[ 92 147  89 124 139 112 168 139 175 160] : F
[ 98 137 144 137 161  86 141 113 140  88] : N
[ 98 137 144 137 161  86  84 112  70  73] : V
[137  80  97  82 144 109 136  98 121  92] : K
[ 84 186 156 176 142 105 109 122 133 139] : X
[146 161 151 154 135 145  98 138 123 145] : P
[118 112  93 109 106 137 129 131 111 142] : U
[172 101 174  96  97 143  84 112  70  73] : H
[ 98 137 162 179  95 162  85 142 100 169] : S
which: [ 98 137 144 137 161  86 141 113 140  88]	N
which: [ 86 141 113]	N
size: [118 112  93 109 106 137 129 131 111 142]	10
which: [105 109]	X
next: [ 80  97  82 144]	[109]

[136 140 153 134  95 114 126 112 130 155 127] = E
[156 149 130 148 114 104 112 115 114 160 111] = D
[153 132 123 167 122  96 113 122 149 108  84] = W
[141 153 140 114 134  95 126 168 121 140 103] = J
[123 103 121 168 131 114 123 140 120 116 132] = T
size: [156 149 130]	3
size: [136 140 153 134  95 114 126 112]	8
size: [136 140 153]	3
key -> tag
[132] -> J862
[149] -> J549
[160] -> J185
[103] -> J341
join D 1: 	J549
which: [121 168 131 114 123 140 120 116]	T
next: [140 153 134  95 114 126]	[112]

[128 173 115 132  95 116 134 126 137 160  89 132 160 119 112 127  87 111
 122  79 156 121 112 104  99 135 146  95 148 119 141 149 153 124 159 154
 178 117 119] : Z
[136 132 132 140 112 119 138 103 134 134 128 137 136 100 119 134 125 129
 136 153 148 145 133 113 115 137 136 138 136 136 132 143 142 149 137 132
 128 133  87] : G
[131 121 128 141 132 101 139 114 130 129 143 152 143 144 145 144  78 103
 118 167 146 152 109  89  86 152 141 136 136 124 130 153 149 138 139 127
 120 108 104] : A
[110 160 144 102 126 145 100 129 114 147 114  88 137 109 114 103 171 150
 140 100 151 102 151 158 169  81 108 123 119 123  98 114  96 112 134 162
 162 145 141] : M
[115 161 125 127 151  94 116 136 122 144 144 111 157 125 134 119 100  90
  90 129 152 122  91  81 100 112 131 144 135  94 122 140 118 120 130 152
 153  94 129] : B
tags:
[138] -> J196
[127] -> J972
[126] -> J513
[134] -> J289
[135] -> J267
[137] -> J15
[152] -> J657
join Z 25: 	J267
which: [131 121 128 141 132 101 139 114 130 129 143 152 143 144 145 144  78 103
 118 167 146 152 109  89  86 152 141 136 136 124 130 153 149 138 139 127
 120 108 104]	A
size: [131 121 128 141 132 101 139 114 130 129 143 152 143 144 145 144  78 103
 118 167 146 152 109  89  86 152 141 136 136 124 130 153 149 138 139 127
 120 108 104]	39
next: [125 134 119 100]	[90]
size: [110 160 144 102 126 145 100 129 114 147 114]	11
next: [153 149]	[138]

[101 133 120 114 135 109 121 135 123 136 121 126 124 135 141 134 136 137
 115 122 149 128 126 117 132 119 120 117 142 109 152 125  84 141 122 144
 129  91 106  88 133 120 132 120 127 142] -> C
[118 106 139 139 146  97 122 140 114 127 114 133 112 119 134 143 135 126
  91 121 141 139 135 120 132 119 152 125 120 142  84 117 109 125 152 156
 131 115 140 121 145 103 136 133 118 131] -> Y
[ 99 129 113  96 126 106 137 116 116 149 142 116 132 146 132 157 132 161
 118 116 152 126 147 104 117 119 161 124 149 130 124 139 114 151 109 152
 126 110 108 101 129 143 143 103 136 160] -> Q
[102 130 113  97 124 110 138 118 116 148 142 116 132 147 131 152 132 158
 120 116 150 125 146 105 117 119 157 125 147 130 127 138 118 150 108 146
 127 112 109 104 126 143 142 104 138 157] -> L
which: [132 119 152 125 120 142  84 117 109]	Y
key -> tag
[110] -> J571
[124] -> J773
[127] -> J409
[84] -> J7
[126] -> J604
[151] -> J983
[152] -> J470
join L 30: 	J409

[152 135 107 128 141 143 142 111 123 146 164 124 144 125 158 128 112 163
 118 148 129 129 133 145 142 144 139 118 157 139] : noror
[109  79 136 117 126  91 142 153 135 140 123 111 114 141 143 158 126 148
 127 111  95 136 141 116 114 130  84 115 133 105] : Betip
[138 138 114 144 116 122 143 130 126 133 151 123 138 119 148 119 124 137
 124 148 121 118 124 131 138 135 129 123 144 142] : Vilan
[126 148 125 146 105 131 140 131 143 127 134 122 136 118 129 114 128 118
 128 144 132 118 138 125 139 135 138 127 140 142] : Sagu
[143 120 123 111 138 133 129 117 125 125 138 137 131 135 134 143 123 144
 131 120 128 131 121 138 139 135 125 127 121 127] : puboz
[140 139 125 114 156 149 122 115 101 122 130 145 132 124 141 125 136 140
 137 124 148 118 112 147 137 134 141 113 129 127] : feru
[143 120 123 111 138 133 129 117 125 125 138 137 131 135 134 143 123 144
 131 120 128 131 121 138 139 135 125 127 140 138] : mil
[ 97  98 120 120 126  97 148 151 136 127 112 113 110 135 145 153 129 131
 138 117 107 122 140 112 110 116  88 117 134 111] : tepi
which: [130 145 132 124 141 125 136 140 137 124]	feru
next: [164 124 144 125]	[158]
next: [138 139 135 125 127 140]	[138]
which: [139 125 114 156 149 122 115 101 122 130 145]	feru

[127 121 128 141 123 148]  dima
[142 126 127 132 126 132]  bos
[173 143 134 103 133  95]  lok
tags:
[125] -> J394
[126] -> J755
[142] -> J520
[141] -> J792
[127] -> J882
[128] -> J777
join bos 0: 	J520
which: [173 143 134 103 133  95]	lok

[ 88  84 105 124 160 148 128 163 116 109 161 138  93 150 128 141 116  94
  99 106 145 139 104 137 144 147 145  89 168  88 115  91 120] = Vilo
[154  90 152  89 146 134 100 153 127  92 129 119 109  91 129 160 135 110
 165  89 145 155 104 144 168 147 137 145  89 115 132  84 134] = vibam
[101 171  84 145 167 103 100 144 103 122 107 100 152  85 160 142 112 102
 172 135 120 156 126  98 117 166  95 135 157 148 150  84 138] = Pofu
[121 136 166 112 125 135 154 157 112 164  88 136 169 102 113  83 123  87
 170  99 122 168  91 112 160 100 111 157  87 135 137  97 134] = sol
[154  90 152  89 146 134 100 153 127  92 129 119 109  91 129 160 135 110
 165  89 154 155  91 100 116  88 112 149 171 115 132  84 134] = lenif
[ 88  84 105 124 160 148 128 163 116 109 161 138  93 150 128 141 116 117
 107 150 145 147 167 159 157 155 127 104  97 118  87 116 157] = bebi
[ 90 143 113  94  88  88  89 149 160 139  88 109 159 111 138 164  96 135
 106 133 171 139  89 145 137 104 144 168 147 139  93 107 128] = Supi
Table of tags by key:
[100] -> J105
[89] -> J52
[157] -> J399
join vibam 28: 	J52
next: [139  89 145 137 104 144 168 147]	[139]
which: [ 90 143 113  94  88  88  89 149 160 139  88 109 159 111 138 164  96 135
 106 133 171 139  89 145 137 104 144 168 147 139  93 107 128]	Supi
which: [101 171  84 145 167 103 100 144 103 122 107 100 152  85 160 142 112 102
 172 135 120 156 126  98 117 166  95 135 157 148 150  84 138]	Pofu
next: [147 139  93 107]	[128]
next: [104 137 144 147 145  89 168]	[88]

[117 125 124  99 117 135 112 115]  Zet
[101 112 101 111 101  86  94 103]  ver
[107 137 139 121 106 151 113 107]  kes
[ 87 135 124 117 125  99 112 103]  Kilak
[107 137 139 121 106 116 155 141]  Masuz
[ 87 144 160 112 113 147  96 103]  rokav
[ 71 131 130  97 112 130  77 107]  kemu
[ 87 144 101 111 101  86  94 103]  Dor
tags:
[136] -> J482
[137] -> J714
[138] -> J76
[112] -> J984
[135] -> J980
[144] -> J179
[131] -> J937
join Masuz 1: 	J714
which: [ 87 144 101 111 101  86]	Dor
which: [125 124  99 117 135 112]	Zet
which: [ 87 144 101 111 101  86  94 103]	Dor
which: [ 87 144 160 112 113 147  96 103]	rokav
which: [101 112 101 111 101  86  94 103]	ver
which: [124  99 117]	Zet

[125 119 145 137 146 108 153 110 110 133 127 132 138 135 139 141 136 136
 122 136 152 117 150 120 117 120 143 135 116 128 125 119 123 141 127 124
 117 143 122 131 126 134 125 110 153 157 165]  bugep
[125 119 142 136 144 109 150 112 112 133 127 131 138 142 137 140 136 135
 123 135 150 118 148 122 119 121 142 134 117 128 125 120 123 139 127 124
 119 142 122 131 126 133 125 112 150 154 162]  Dab
[126 118 151 141 149 104 160 106 108 133 128 134 141 136 143 145 139 135
 119 137 156 115 153 119 110 119 148 136 113 127 126 117 122 143 126 123
 114 145 119 131 126 136 126 106 161 166 173]  fale
[141 141 144 137 145 109 152 111 111 133 127 132 138 135 139 141 136 135
 123 135 151 118 149 121 118 121 143 134 117 128 125 119 123 140 127 124
 118 143 122 131 126 134 125 111 151 156 163]  lites
[125 118 148 139 147 106 156 107 109 133 127 133 139 136 141 143 137 136
 121 136 154 116 152 119 114 120 145 135 115 128 125 118 123 142 127 124
 115 144 121 132 125 136 125 108 156 161 169]  firuz
[125 118 149 140 148 105 158 106 109 133 128 133 140 136 142 144 138 136
 120 136 155 115 152 119 112 120 146 135 114 127 125 117 123 143 126 124
 115 144 120 132 125 136 126 107 158 164 171]  setoz
[125 118 146 138 147 107 155 109 110 133 127 132 139 135 140 142 137 136
 122 136 153 117 151 120 116 120 144 135 115 128 125 118 123 141 127 124
 116 144 121 131 126 135 125 109 154 159 167]  Gevi
next: [135 140 142 137 136]	[122]
tags:
[106] -> J305
[110] -> J738
[112] -> J858
[133] -> J242
[111] -> J560
[134] -> J840
[108] -> J902
[126] -> J152
[107] -> J435
join setoz 43: 	J435
next: [141 143]	[137]
which: [126 118 151 141 149 104 160 106 108 133 128 134 141 136 143 145 139 135
 119 137 156 115 153 119 110 119 148 136 113 127 126 117 122 143 126 123
 114 145 119 131 126 136 126 106 161 166 173]	fale

[125 110  69 151 141 111 140  86] : Lono
[150 136 143 186 100 120 156  80] : pono
[ 90 119 154  83 132 144 115 164] : rof
[166 137 114 176 120 103 150  77] : zep
[110 131 109 123 137 129 176 117] : fas
[ 86 117 122  78 154 144 128 164] : silib
[183 141 111 160 137  98 120 107] : nesa
[ 83 134 188 101 119 142 125 164] : vur
[147 136 140 184  96 120 156  83] : peki
Table of tags by key:
[137] -> J110
[120] -> J280
[150] -> J763
join zep 4: 	J280
size: [125 110  69 151 141 111 140  86]	8
which: [166 137 114 176 120 103 150  77]	zep
size: [183 141]	2
next: [ 83 132]	[144]
next: [ 83 132 144 115]	[164]

[116  92 141 161  90 132 151 131 119 115 145 139 147  82 170  88 136 113
 130 116 116 114  77 132 102 115]  bipom
[149 137 123 149 130 131 150 146 166 159 143 118 108 146  88 153  74 117
 102 163 150 136 159 135 150 148]  nosab
[151 131 122 115 145 132 151 131 119 115 145 139 147  82 170  88 136 113
 130 116 116 114 132  77 134 115]  mube
which: [149 137 123 149 130 131 150 146 166 159 143 118 108 146  88 153  74 117
 102 163 150 136 159 135 150 148]	nosab
which: [116  92 141 161  90 132 151 131 119 115 145 139 147  82 170  88 136 113
 130 116 116 114  77 132 102 115]	bipom
tags:
[146] -> J865
[115] -> J808
[145] -> J658
[161] -> J995
[149] -> J727
[162] -> J800
[148] -> J605
join nosab 3: 	J727
size: [151 131 122 115 145 132 151 131 119 115 145 139 147]	13
which: [ 77 132]	bipom

[130 134 142 125  84 106 167 139 145 137 133 123 132 131 128 131 146  96
 131 139 102 133  81 117 134] : balep
[129 132 140 126  89 107 166 139 147 138 134 121 133 134 130 128 137  86
 131 140 100 133  81 117 133] : Riv
[129 132 140 126  89 107 166 139 147 138 134 121 133 134 130 128 137 105
 130 137 105 133  83 117 134] : lat
[123 137 161  78 135 141  99 133 131 127 126 132 123 118 118 143 175  78
 132 141 104 132 103 124 129] : likon
[131 137 147 125  82 106 164 137 141 134 131 126 128 125 123 137 161  78
 132 141  99 133  85 118 133] : relu
[131 137 147 125  82 106 164 137 141 134 131 126 128 125 123 137 161  78
 132 141  99 133  85 122 130] : Lisib
which: [131 137 147 125  82 106 164 137 141 134 131 126 128 125 123 137 161  78
 132 141  99 133  85 122 130]	Lisib
which: [135 141]	likon
size: [129 132 140 126  89 107 166 139 147 138 134 121 133 134 130 128 137 105
 130 137 105]	21
which: [131 137 147 125  82 106 164 137 141 134 131 126 128 125 123 137 161  78
 132 141  99 133  85 118 133]	relu
size: [131 137 147 125  82 106 164 137 141 134 131 126 128 125 123 137 161  78
 132 141  99 133  85 122]	24
size: [129 132 140 126  89 107 166 139 147 138 134 121 133 134 130 128 137 105
 130 137 105 133  83 117 134]	25

[125 128 106 169 145 122 157 186 107 121 111 166 120 154 128 111  87 144
 131 133  95 101 122 113 108] = Pigag
[129  96 145  91 115 128  88 107 138 153 156  98 126  95 134 143 160 140
 144 154 142 173 135 145  99] = neta
[129 122 165 174  91 125 119 132 144 150 119 177 107 144 126 115  81 160
 126 130 100 150 142 126  99] = kupa
which: [144 154 142 173 135]	neta
key -> tag
[150] -> J673
[126] -> J469
[101] -> J421
[151] -> J496
join kupa 21: 	J673

[124 129 176 119 117  94 134 135] -> vefe
[124 129 176 119 117  94 134 106] -> Gepo
[113 103 107 146 124 130 162 107] -> Tobas
[124 129 176 119 117 123 134 135] -> mab
[130 113  86 134 131 156 155  95] -> vuk
[127 149 142 114 125 119  91 154] -> Bera
[122 105  80 152 138 157 155 107] -> butu
size: [124 129 176 119 117  94 134]	7
which: [107 146 124]	Tobas
which: [119  91 154]	Bera
next: [103 107 146]	[124]
size: [122 105  80 152 138]	5
which: [124 129 176 119 117  94 134 135]	vefe

[ 95 132 121 126 114 121  96  86 117 137 124 138 113 116 133]  nupat
[103 139 129 133 124 113 121 114 117 137 138  86 116  96 134]  vegak
[180 105 134 127 145 125 127 151 144 130  91 128 118 127 114]  rogi
[ 96  86 116 137 114 121  96  86 117 137 116 151 119 133  93]  Tupap
tags:
[91] -> J887
[121] -> J74
[130] -> J4
[134] -> J953
[129] -> J154
[116] -> J147
[135] -> J518
join rogi 2: 	J953
next: [114 121  96  86 117 137 124 138 113 116]	[133]
which: [ 95 132 121 126 114 121  96  86 117 137 124 138 113 116 133]	nupat
which: [103 139 129 133 124 113 121 114 117 137 138  86 116  96 134]	vegak
which: [ 96  86 116 137 114 121  96  86 117]	Tupap
which: [180 105 134 127 145 125 127 151 144 130  91 128 118 127 114]	rogi
size: [103]	1

[ 91 117  91 128 121 108 128  96]  kimag
[148 157 158 125 139 112 139 138]  Tar
[ 74 168  73 108  91 109 135 104]  keru
[112 113 106  87 129 158 118 137]  Taz
[147 130 147 135 163 135 152 113]  katuv
size: [148 157 158 125]	4
size: [147 130 147 135 163]	5
size: [ 74 168  73 108  91 109 135 104]	8
size: [148 157 158]	3
size: [147 130 147]	3

[106 117 110 145 113 110 134]  zol
[171 141 117 125 158 152 143]  Zav
[171 141 117 113 120 134 138]  sori
[171 141 149 125 158 152 143]  vofo
[113 118 139 113 120 134 105]  Peser
[151 113 145 110 117 134 110]  niz
which: [171 141 117 113 120 134 138]	sori
size: [171 141 117 113]	4
size: [171 141]	2
key -> tag
[171] -> J949
[140] -> J66
[141] -> J173
[172] -> J333
[106] -> J315
[113] -> J356
join sori 0: 	J949
which: [145 113 110 134]	zol
size: [171 141 117]	3
which: [117 110 145 113 110 134]	zol

[139  92 116 155 159 107 157 115 151]  pilim
[136 182 119  70 131 125  78 174 103]  diris
[139 176 127  79 120 134  83 165 100]  lifud
size: [136 182 119  70 131 125  78 174]	8
which: [176 127  79 120 134  83 165 100]	lifud
next: [176 127  79 120 134]	[83]
next: [176 127]	[79]

[125 133 118  92 148 165 102 128 147 163 102 134 113 169] -> sizok
[ 91 129 185 117 154 130 157 116 117 130 120 142 135 127] -> fum
[ 91 129 185 117 154 130 157 116 117 130 120 142 135 124] -> sez
[114 128 126 149 125 133 119  92 148 165 102 128 107 174] -> godiv
[165 101 185 117 154 130 157 116 117 130 120 134 135 124] -> menev
which: [114 128 126 149 125 133 119  92 148 165 102 128 107 174]	godiv
next: [125 133 119  92 148 165 102 128]	[107]
size: [ 91 129 185 117 154 130]	6
key -> tag
[149] -> J243
[148] -> J729
[102] -> J608
[117] -> J444
join godiv 8: 	J729
size: [ 91 129 185]	3
size: [ 91 129 185 117 154 130 157 116 117 130 120 142]	12

[ 81 145  91 113 111 156 155 159 150 152  89 154 110 141] -> kop
[110 130 182 142  73  87  71 170 155 136 148  87 168 147] -> Dobe
[ 97 108  70 154  81 159  80  98 168 118 154 172 163 163] -> fip
[ 89 161 144 127  95 154 118 142  94 132  96 171 105 107] -> tig
[131 155 129 146 133 109 143 137 166  99  70 144 178 146] -> bepiz
[ 99  74 162 136 142 147 175 158 135  83 130 145 163 129] -> gifop
[ 81 145  91 113 111 156 155 159 150 152  89  92 138  99] -> godu
[110 130 182 142  73  87  71 170 155 136 148  87 120 171] -> feg
[135 104 124  89 105  95 172 134 188 144 138 167  96  94] -> pes
[ 97 108  70 115  81 159  80  98 168 118 154 172 163 163] -> kepa
[130 137 111 162 175  97 119 136 102 122 109 180 106 132] -> Fadoz
next: [ 74 162 136 142]	[147]
which: [188 144 138 167]	pes
size: [ 97 108  70 115  81 159  80  98 168 118]	10
size: [ 81 145  91 113 111 156 155 159 150]	9
next: [115  81 159  80  98 168 118 154 172]	[163]
which: [ 89 161 144 127  95 154 118 142]	tig
size: [110 130 182 142  73  87  71 170 155 136 148  87 168 147]	14

[135 139 143 138 108 116 133 141 110 135 140 125] : seb
[141 135 141 139 110 115 128 143 117 128 140 121] : gom
[135 139 143 138 108 137 115 141 111 135 140 125] : bel
[149 128 174 128 135 110 120 117 107 114 105 126] : Laf
[138 121 142  97 132 141 146 146 138 114 133 125] : Zufu
[149 128 133 122 130 137 115 125 130 138 117 139] : vone
[110 101 140 125 138 133 120 127 133 130 123 135] : guk
which: [149 128 174 128 135 110 120 117 107 114 105 126]	Laf
size: [135 139 143 138]	4
Table of tags by key:
[130] -> J625
[109] -> J838
[135] -> J403
[108] -> J115
[125] -> J344
[126] -> J932
[107] -> J674
[129] -> J357
join seb 4: 	J115
which: [149 128 133 122 130 137 115 125 130 138 117 139]	vone
size: [135 139 143 138 108 116 133 141 110 135 140 125]	12
next: [130 137 115]	[125]

[150 144 163 176 148 139 115] : rofus
[140 182 135 120 157 127 132] : sir
[116 122 109 142 119 121 141] : Gep
[128 149 127 171 176 181 138] : Gine
[150 144 163 140 109 151 110] : kega
[157 140 135 120 182 127 123] : daru
size: [157 140 135 120 182 127]	6
which: [157 140 135 120 182 127]	daru
next: [140 182 135 120 157]	[127]
size: [150 144 163 140]	4
size: [128 149 127]	3

[ 98 159 141 135 103 127 130 109 114 127  97 142 135 165 118 146 125 127
 117 136 155  79 119 101 154 139 115 112 142] = nus
[131  94 108 153 119 136 101 130 135 122 127  83 128  88 142 136 146 142
 103 145  81 113 131 118  96  88 122 138 128] = gul
[110 147 144 169 109 137 129 129 137 139 109 131 162 135 124 165 127 144
 111 157 139  90 135 113 150 122 120 120 141] = gug
[112 144 110 122 145 113 123 130 128 106 138 106 116 105 130 112 121 129
 137  98  89 147 118 131 120 101 123 140 109] = tuke
[132 133 112 156 171 103 130 159 135 132 135 121 145  89 135 147 124 145
 120 104 121 157 153 150 119 106 139 147 101] = nov
[160 110 133 131 116 137 105 130 128 112 140  95 119 101 143 128 125 131
 122 104  98 136 130 118 129 110 122 158 122] = vufo
[110 142 128 105 138 124 133 118 129 129 122 142 127 155 120 124 130 122
 141 139 138 129 122 134 129 143 127 115 136] = gof
size: [110 142 128 105 138 124 133 118 129]	9
which: [112 142]	nus
tags:
[154] -> J291
[123] -> J643
[122] -> J542
[128] -> J587
[130] -> J809
[129] -> J630
join gof 24: 	J630
which: [132 133 112 156 171 103 130 159 135 132 135 121 145  89 135 147 124 145
 120 104 121 157 153 150 119 106 139 147 101]	nov

[119 150 111  93 129 104 137 146] -> zos
[140  79 101 146 123 117 141  94] -> seku
[127 144 127 143 132 143 137 146] -> nik
[140  79 101 146 123 117 138  75] -> Gibem
[145 143 132 123 127 143 126 134] -> sota
size: [140  79 101 146 123]	5
next: [144 127 143 132]	[143]
next: [143 126]	[134]
which: [145 143 132 123 127 143 126 134]	sota
key -> tag
[127] -> J129
[146] -> J807
[101] -> J722
join seku 2: 	J722
next: [132 123 127]	[143]
which: [140  79 101 146 123 117 141  94]	seku

[112  84 104 179 140] = Tud
[115 101 103  89 103] = tepo
[128 171 138 129 138] = vedu
[123 160 132  96 100] = lirab
[120  90 106 136 101] = toza
[106  91  90 121 119] = purud
[112  84 128 132 102] = tetoz
[119  67  99 144 150] = nofu
[116  86 121  88  95] = surif
[145 134 135 121 138] = kepal
[112 152 111 112  81] = vuf
[127 151 129 149 122] = Volen
next: [135 121]	[138]
key -> tag
[138] -> J57
[96] -> J111
[100] -> J835
join lirab 4: 	J835
which: [112  84 104 179 140]	Tud
next: [119  67]	[99]

[171 151 179 170 171 126 140  86  98 140 104  88 157 128 151 128 171 102
 103  92 128 174 153 118]  mefu
[ 85 179 117 120  80  77 141 177 165  96  76 101 132 159 132 104 154 158
  77 167 117  94 150 123]  Mokog
[ 77 164 167 161 174  81 126  93  78 107 154 118 149 131 117 109 148  86
 146 116 116 158  87 128]  Mekeg
[146 144  86  97 171 103 168 148  93 150 159 141 141 150  94 111 170 108
 149 154 167  83 166 113]  zafog
Table of tags by key:
[174] -> J850
[126] -> J888
[103] -> J204
[81] -> J361
join Mekeg 5: 	J361
which: [ 77 164 167 161 174  81 126  93  78 107 154 118 149 131 117 109 148  86
 146 116 116 158  87 128]	Mekeg
size: [ 85 179 117 120  80  77 141 177 165  96  76 101 132 159 132 104 154 158
  77 167 117  94 150 123]	24

[158 124 136 138 130 137 118] : ronop
[126 124 136 109 124 137 148] : filu
[137 126 136 120 120 137 148] : liva
[126 120 136 137 120 137 152] : Bero
[115 124 136 137  73 137 181] : rerug
[146 124 136 137 120 137 140] : Nazu
[126 124 136 137 120 137 148] : sug
which: [158 124 136 138 130 137]	ronop
next: [126 120 136 137]	[120]
size: [126 120 136 137]	4
next: [136 120]	[120]
size: [137 126 136 120 120 137 148]	7

